[[110 133 124 129 129 135 141]
 [ 99 126 131 131 127 115 134]
 [108 134 130 133 128 136 139]]: 129

[[103 137 133 135]
 [117 120 129 146]
 [120 119 141 116]]: 137

[[108 134 124 107 147 116]
 [128 148 155 121 104 141]
 [105 104 127 110 147 138]]: 107

[[142 141 126 135 145 112]
 [136 126 118 135 147 131]
 [128 132 117 138 150 120]]: 135

[[109 102 138 142 106 122 134]
 [139 128 132 135 119 130 133]
 [140 133 131 131 127 130 134]]: 106

[[113 131 109 151 138]
 [137 125 145 118 121]
 [132 126 130 122 130]]: 109
---
Q:
[[110 118 129 144 113 129 133]
 [110 123 133 147 123 126 140]
 [128 104 142 150 137 128 124]]
A: 129

Q:
[[139 123 131 134 137]
 [139 109 110 153 147]
 [129 127 130 126 128]]
A: 131

Q:
[[127 129 134 152 130 125]
 [131 132 120 123 126 129]
 [132 125 123 133 118 135]]
A: 134

Q:
[[109 106 152 134 103 155]
 [107 131 101 110 126 137]
 [122 114 113 125 147 122]]
A: 152

Q:
[[156 136 142 105 131]
 [152 124 112 133 128]
 [135 121 137 109 119]]
A: 142

Q:
[[134 139 130 136 122 152 132]
 [142 125 125 119 118 128 132]
 [131 126 123 129 129 112 131]]
A: 130

Q:
[[134 121 121 138 127 125]
 [139 134 106 142 117 128]
 [142 138 108 141 124 130]]
A: 121
---
[132 130 156 120] Out: 132
[ 99 149 123 156] Out: 99
[149 110 129 132] Out: 149
[111 136 155 149] Out: 111
[114 106 107 109] Out: 114
[153 139 116 116] Out: 153
[139 145 101 110] Out: 139
[154 148 128 120] Out: 154
---
[128 138 149 154 125] >> 128
[155 116 120 116 118] >> 155
[113 132 119 153 110] >> 113
[105 100 153 112 135] >> 105
[157 140 143 123 126] >> 157
[139 134 131 104 148] >> 139
[127 106 129 109 130] >> 127
[108 144 127  99 134] >> 108
[110 125 126 114 107] >> 110
[150 152 147 146 151] >> 150
---
[[131 122 121 133 125]
 [135 106 113 124 130]
 [130 102 117 115 134]] Answer: 133

[[119 131 119 120 112 130]
 [128 148 128 138 116 119]
 [108 125 127 112 100 135]] Answer: 112

[[150 119 124 106]
 [150 119 125 106]
 [150 121 126 106]] Answer: 124

[[106 124 127 130]
 [152 124 121 123]
 [112 128 127 131]] Answer: 127

[[136 132 122 134 132]
 [147  99 146 120 125]
 [134 115 137 123 126]] Answer: 134

[[141 109 125 134 128 112 155]
 [122 119 111 128  98 131 119]
 [118 141 133 123 135 141 114]] Answer: 112

[[121 117 127 149 129 137 120]
 [121 105 119 136 141 141 107]
 [124 120 150 108 132 102 126]] Answer: 137

[[124 120 113 130]
 [105 133 122 129]
 [132 136 127 127]] Answer: 113

[[134 105 122 151 111 140 135]
 [138 122 141 137 118 154 133]
 [139 113 126 156 112 127 134]] Answer: 140
---
[[121 123 133 123 129 136 123]
 [145 150 125 132 149 131 126]] → 123

[114 151 148 115 118 147 105] → 115

[138 134 121 126 130 100 122] → 126

[102 101 107 119] → 119

[133 153 105 152 128] → 152

[122 116 123 107 125 133 120] → 107

[[118 119 143 133]
 [141 129 127 135]
 [125 101 139 150]] → 133
---
[138 146 124  99] | 138
[134 128 138 106 136 102] | 134
[134 143 120 109 116 137 157] | 134
[115 125 121 157 116] | 115
[105 132 155 123 130 127 125] | 105
[119 123 107 143] | 119
[116 142 104 112 137 128 118] | 116
[132 116 136 112 158] | 132
[122 127 154 144 103 107] | 122
[127 108  98 119] | 127
---
[[124 131 115 128 123 125 127 124 132 132 116 129 120 132 130 130]
 [126 129 111 133 120 125 136 127 121 129 126 138 131 122 121 129]
 [124 130 133 135 124 135 127 117 130 139 133 130 133 131 135 128]
 [134 124 146 125 136 132 124 135 123 121 145 121 135 125 128 126]
 [128 129 109 130 122 129 119 127 112 123 136 134 135 121 114 130]
 [130 136 133 127 114 131 120 114 152 125 109 144 145 107 123 122]
 [127 125 116 130 134 129 136 129 126 131 137 125 135 122 126 120]
 [125 128 129 128 118 118 126 126 128 124 134 126 121 127 128 114]
 [124 132 100 118 128 122 120 120 129 123 100 121 106 139 135 127]
 [126 120 135 131 127 119 154 132 137 127 130 125 122 121 141 118]
 [133 128 142 121 143 135 129 130 122 115 136 124 140 129 127 116]] Answer: 126

[[125 137 125 135 109 128]
 [127 112 124 149 122 135]
 [129 115 124 138 137 132]
 [135 122 122 130 139 129]
 [125 132 131 123 127 131]
 [140 144 131 110 147 120]
 [124 126 128 127 121 130]
 [127 119 128 147 121 131]
 [124 109 122 124 141 131]
 [134 127 124 143 127 129]
 [142 138 118 134 125 120]
 [131 121 114 140 117 125]] Answer: 142

[[140 117 128 134 114 146 119 126]
 [132 136 130 136 133 156 132 133]
 [138 129 127 139 126 154 129 133]
 [140 112 126 137 114 141 118 129]
 [137 115 116 133 115 117 124 137]
 [116 133 145 120 138 135 127 111]
 [121 148 122 130 142 126 142 138]
 [126 115 127 123 123 104 122 124]
 [131 107 132 125 116 117 118 117]
 [118 146 128 124 144 128 138 131]] Answer: 131

[[129 146 135 134 139 121 122 146 124 109 133 136 117 126 129]
 [127 113 130 129 126 134 132 127 134 129 131 121 128 130 126]
 [121 128 128 125 125 130 128 132 146 123 126 130 132 126 124]
 [128 122 135 130 132 138 124 128 141 142 133 132 123 129 128]
 [126 138 130 130 138 126 126 135 140 123 140 137 118 126 130]
 [127 124 133 130 129 140 132 118 149 154 129 121 123 125 130]
 [121 135 126 130 125 122 128 134 133 115 123 131 126 126 129]] Answer: 127

[[135 127 150 139 125 154 142 141 125 133 112 138 115 123]
 [126 129 136 135 123 144 130 124 124 125 120 137 125 125]
 [129 127 137 134 130 133 130 131 131 133 120 127 119 127]
 [138 126 152 140 130 150 139 138 132 131 112 135 111 122]
 [131 127 147 139 125 151 138 135 125 132 112 137 116 124]
 [131 128 139 133 121 149 141 142 117 135 117 137 124 126]] Answer: 131
---
array([[117, 139, 122, 123, 109],
       [141, 121, 150, 149, 106],
       [134, 116, 141, 132, 121]]) Out: 109, 134

array([[127, 126, 128, 128, 128, 131, 126],
       [142, 125, 147, 133, 152, 116, 122],
       [126, 131, 131, 128, 126, 126, 126]]) Out: 126, 126

array([[123, 137, 132, 130, 127],
       [118, 118, 106, 128, 124],
       [133, 125, 136, 113, 140]]) Out: 127, 133

array([[134, 130, 138, 148, 104],
       [123, 125, 140, 121, 137],
       [132, 131, 111, 142, 118]]) Out: 104, 132

array([121, 110, 126, 126, 121, 102]) Out: 102, 121

array([122, 141, 105, 100, 133, 140]) Out: 140, 122

array([[110, 115, 121, 147, 133],
       [125, 136, 130, 119, 127],
       [104, 119, 127, 129, 130]]) Out: 133, 104

array([140, 150, 126, 131, 143]) Out: 143, 140

array([[137, 127, 155, 114, 121, 125],
       [126, 132, 125, 130, 123, 128],
       [134, 135, 112, 128, 137, 133]]) Out: 125, 134
---
[[118 120 155 127 121 125 128]
 [140 134 103 132 133 117 126]
 [117 100 124 119 121 142 132]] ans = 134

[[129 119 124 119 157 136 133]
 [128 129 132 135 157 145 131]
 [118 134 134 126 157 120 127]] ans = 129

[[122 125 100 126 100 104 142]
 [110 135 153 108 114 103 127]
 [115 103 125 122 112 150 127]] ans = 135

[[119 136 134 120]
 [143 112 120 131]
 [131 122 102 119]] ans = 112

[[134 125 126 138 124 124 146]
 [134 137 125 127 122 125 116]
 [135 135 128 116 121 132 156]] ans = 137

[[113 140 111 115 115 143 118]
 [128 142 120 128 129 118 107]
 [113 129 133 113 112 112 137]] ans = 142

[[114 131 133 124 119]
 [155 116 132 126 136]
 [114 133 124 131 135]] ans = 116

[[106 130 129 124 134 144]
 [125 141 141 118 133 156]
 [112 131 126 123 132 135]] ans = 141
---
Q: array([143, 103, 138, 118, 102])
A: 118
Q: array([111, 142, 131, 144, 151])
A: 142
Q: array([135, 122, 157, 108, 102])
A: 122
Q: array([112, 136, 128, 120, 106])
A: 120
Q: array([136, 118, 104, 152, 112])
A: 118
Q: array([135, 144, 130, 113, 103])
A: 130
